Small tables with named rows and columns. After each table, cells are looked up by row and column.

disufa =
,bazon,kidanag,bep,sugav,lonon,pirosi,vitoz,kigeb,pizi
pedib,558,528,489,513,491,491,568,414,484
rolage,97,33,742,274,752,699,76,792,370
dofaf,715,640,411,557,398,444,729,336,547

rolage, vitoz => 76
dofaf, pizi => 547
pedib, pizi => 484
pedib, lonon => 491
dofaf, bazon => 715
dofaf, kigeb => 336
pedib, kigeb => 414
rolage, lonon => 752
dofaf, bep => 411
Which row has the largest bep? rolage

maf.tsv
	manufe	vum	mopur	pavine	kes	libel	dusopa	mitif
zorefi	5.092	7.123	5.464	2.939	6.570	4.981	6.233	5.150
bofo	7.088	8.753	5.619	6.662	5.180	6.996	7.976	4.544
ren	7.038	2.385	6.584	4.735	6.391	8.240	3.750	7.189

What is the vum of bofo in maf?
8.753
What is the manufe of ren in maf?
7.038
What is the kes of ren in maf?
6.391
What is the manufe of zorefi in maf?
5.092
What is the dusopa of ren in maf?
3.750
What is the kes of zorefi in maf?
6.570
What is the manufe of bofo in maf?
7.088
What is the pavine of zorefi in maf?
2.939
What is the pavine of bofo in maf?
6.662
What is the mopur of zorefi in maf?
5.464
What is the dusopa of bofo in maf?
7.976
What is the pavine of ren in maf?
4.735
What is the libel of bofo in maf?
6.996
What is the dusopa of zorefi in maf?
6.233
What is the mitif of ren in maf?
7.189
What is the mopur of bofo in maf?
5.619
Row with the largest manufe: bofo

nage:
        vepotut  mezudol
getiza      194      169
ror         155      145
mok         211       34
kifo         73      152
dom         164      105

dom, vepotut: 164
dom, mezudol: 105
kifo, mezudol: 152
getiza, vepotut: 194
ror, mezudol: 145
kifo, vepotut: 73
getiza, mezudol: 169
ror, vepotut: 155
mok, vepotut: 211
mok, mezudol: 34

givu
cols = mes, dega, rifo, dok
vog: [159, 156, 149, 163]
tiniru: [39, 164, 176, 138]
toram: [166, 137, 186, 169]
debo: [140, 144, 161, 125]
kur: [156, 170, 177, 126]
legoke: [151, 132, 175, 159]
nunefi: [119, 120, 229, 183]
meb: [75, 191, 190, 128]
zot: [210, 136, 208, 108]
rov: [155, 179, 157, 142]
nafu: [51, 156, 189, 123]

dok of toram is 169
rifo of nafu is 189
dega of zot is 136
dok of kur is 126
rifo of kur is 177
dega of nafu is 156
mes of nafu is 51
dok of nunefi is 183
dega of legoke is 132
rifo of tiniru is 176
dega of vog is 156
dok of meb is 128
Which row has the largest rifo? nunefi

Table vober
	repira	zad	tipunet
zes	3.6	-0.4	-4.4
kede	2.6	2.6	-1.7
tiz	-2.7	3.7	0.5
birik	0.9	3.1	-1.8
rema	-3.4	-3.0	2.7
leka	-5.0	-5.3	1.7
sinupiv	-4.8	-3.3	-0.6
nezufid	1.6	-5.0	-2.1
kovimu	2.1	-5.5	-0.9
gil	-2.1	3.3	3.7
kekolod	0.1	-0.3	-0.5
nas	5.1	-1.3	-0.4
mibefu	0.5	2.3	2.4
zinutos	4.3	-1.4	1.5

sinupiv, repira -> -4.8
rema, repira -> -3.4
kekolod, zad -> -0.3
gil, zad -> 3.3
sinupiv, tipunet -> -0.6
nas, zad -> -1.3
nezufid, tipunet -> -2.1
nezufid, repira -> 1.6
kekolod, repira -> 0.1
birik, repira -> 0.9
mibefu, repira -> 0.5
zinutos, tipunet -> 1.5
mibefu, tipunet -> 2.4
kovimu, tipunet -> -0.9
nezufid, zad -> -5.0
kovimu, repira -> 2.1
kekolod, tipunet -> -0.5
zes, zad -> -0.4
Row with the largest zad: tiz

fopub:
|  | gar | pubo | veti | vobir | rak | vuz |
|---|---|---|---|---|---|---|
| nub | 126 | 178 | 135 | 83 | 128 | 96 |
| mem | 116 | 227 | 102 | 39 | 129 | 51 |
| darip | 137 | 79 | 132 | 130 | 124 | 165 |
| lopeda | 120 | 163 | 117 | 91 | 125 | 95 |
| pegi | 109 | 86 | 123 | 176 | 113 | 129 |
| fogas | 130 | 17 | 130 | 188 | 116 | 194 |

gar of pegi = 109
vobir of mem = 39
veti of lopeda = 117
pubo of fogas = 17
rak of nub = 128
rak of pegi = 113
gar of mem = 116
veti of nub = 135
veti of darip = 132
vobir of lopeda = 91
vobir of nub = 83
rak of darip = 124
gar of nub = 126
vuz of fogas = 194
pubo of pegi = 86
gar of lopeda = 120
Which row has the largest rak? mem

puvila =
	vesoti	tak	sopel	muvesek
zel	2752	-151	8639	2230
vafemi	346	-5773	-1391	164
sitibaz	-81	-6812	3341	4766
daken	5	8625	2314	-4680
vasep	-1460	5704	-289	-1526
pami	8951	6739	9732	-461
gude	3039	6182	-6090	6986
kas	325	6893	-3639	6203

tak of sitibaz is -6812
tak of zel is -151
vesoti of pami is 8951
vesoti of vafemi is 346
sopel of gude is -6090
muvesek of pami is -461
muvesek of vasep is -1526
vesoti of vasep is -1460
tak of kas is 6893
vesoti of daken is 5
Row with the largest vesoti: pami

Table nep
,zevovip,telus,farotom,rovuzut,sor,suvedos,pebi,peladu,peze
dit,90.0,90.6,24.9,51.3,34.1,46.7,71.8,74.9,75.7
gugiviv,57.9,53.8,75.3,58.4,62.4,59.3,56.5,57.8,69.0
ret,59.5,60.9,63.1,58.8,57.8,56.6,59.6,65.3,53.4

gugiviv, sor: 62.4
dit, pebi: 71.8
dit, peladu: 74.9
ret, farotom: 63.1
dit, sor: 34.1
gugiviv, peze: 69.0
gugiviv, rovuzut: 58.4
gugiviv, suvedos: 59.3
gugiviv, zevovip: 57.9
dit, zevovip: 90.0
ret, peladu: 65.3
ret, telus: 60.9
Row with the largest sor: gugiviv

kudidi.csv
,kugisen,gom,gavab,botu,vugasa,zudos,mur,zitoka
nifotid,-10.05,-77.36,-54.97,57.01,-37.41,40.58,19.27,-33.74
naz,-17.42,68.33,29.92,-89.02,21.63,-78.82,-46.64,8.56
muru,-17.13,77.88,32.80,-93.67,23.94,-85.11,-49.40,10.91
zumu,-7.01,-55.15,-35.85,35.10,-33.61,26.91,7.87,-21.99
fenat,-12.90,13.89,-0.21,-32.99,-2.80,-32.09,-22.09,-5.38
razud,-9.63,-43.52,-37.26,29.84,-27.16,16.11,5.73,-23.11
gusepe,-5.26,-97.06,-52.81,66.91,-48.90,59.39,23.15,-31.69
pugir,-19.78,69.85,25.94,-88.88,24.88,-82.29,-45.89,5.54
nuput,-10.06,-20.46,-13.52,-4.91,-17.31,-3.67,-9.32,-12.08
lut,-14.31,8.98,1.44,-37.08,-1.63,-31.16,-22.65,-6.36

zitoka of gusepe = -31.69
gavab of nuput = -13.52
gavab of gusepe = -52.81
kugisen of fenat = -12.90
vugasa of naz = 21.63
gavab of naz = 29.92
Row with the largest zitoka: muru

